These are the activations of a small neural network, seen along a few directions. Each row is one input.
In each table, some parts of the input vary, and every possible input appears once, in random order.
Descriptions start from the smaller parts, as in this example, which fits no table here: one of 4 places along a line, together with either a single point or one of 11 places around a ring or (one of 2 separate values, together with one of 8 places around a ring).
Shared parts are said once, and a part with two or three values counts as separate values.
In the rows, zero is written as 128.

Other details of the inputs vary at random and push rows far along two fixed directions, the same in every table; ignore that.

Rows:
r1: [118 129 162 114 104 119 135 126 137 106 150 111 115 137]
r2: [131 129 133 142  99 103 135 137 133 126 150 135 112 123]
r3: [124 128 119  60 209 184 136 129  88 127  80 166 153 133]
r4: [129 126 133 129 125 112 131 131 126 133 153 143 109 125]
r5: [102 140 119 150 110 154 117  85 169 127  52  73 170 154]
r6: [142 126 130 135 125 113 129 143 122 132 159 135 119 119]
r7: [138 124 129 134 126 109 122 140 124 133 158 140 116 122]
r8: [115 127 160 113 105 115 127 122 139 108 149 116 112 141]
r9: [156 117 100  96 208 178 133 147  81 144  91 163 143 121]
r10: [134 122 129 146 103 104 122 136 133 127 157 130 111 122]
r11: [129 129 130 142 107  97 125 134 140 135 157 136 115 127]
r12: [133 122 126 131 120 110 128 140 126 131 151 147 111 127]
r13: [126 133  93 185 110 144 111 103 153 144  69  73 164 128]
r14: [ 99 137 152 109  99 107 131 120 141 111 147 128 117 134]
r15: [151 115 102  96 217 178 122 135  80 148  96 162 140 124]
r16: [137 124 128 132 118 112 135 142 126 127 150 147 115 124]
r17: [113 133 153 102 118 123 136 130 123 107 150 126 120 123]
r18: [127 139  93 185 114 141 112 103 163 148  71  80 172 129]
r19: [123 131  93 184 111 140 103 100 154 145  68  79 161 131]
r20: [105 134 153 113 101 110 126 121 136 108 150 120 118 128]
r21: [134 123 123 127 130 117 129 138 119 134 139 146 114 127]
r22: [112 136 154 100 115 123 142 131 127 107 147 131 122 123]
r23: [138 128 125 129 133 117 132 140 124 135 144 148 124 124]
r24: [115 127 151  95 130 128 131 124 130 115 134 135 117 147]
r25: [137 126 135 134 125 119 134 136 119 129 158 131 112 117]
r26: [143 123 124 131 129 125 135 144 120 128 144 141 120 119]
r27: [117 131 162 112 102 120 140 127 141 106 148 116 116 137]
r28: [132 129 135 130 122 115 138 133 125 129 152 143 113 122]
r29: [122 138  99 183 113 146 117  96 160 145  70  76 165 127]
r30: [158 113  96  99 211 178 127 147  81 144  96 160 144 123]
Each input here is: one of 5 places around a ring, together with either one of 2 separate values or one of 4 places along a line.
- The inputs of r19 and r21 match in every part but the place on the ring of 5. If r15 is changed in the same way as r19 into r21, which row does it become? => r4
- A walk changes only the place on the line of 4. It starts at r6 and steps to r30. List the rest of the walk in order. => r13, r25
- List by row number the other rows that have the place on the ring of 5 in common with r26. => r9, r18, r22, r27, r29
- Which other rows does r1 become when the choice among 2 separate values takes its other values? List them by row number. => r17
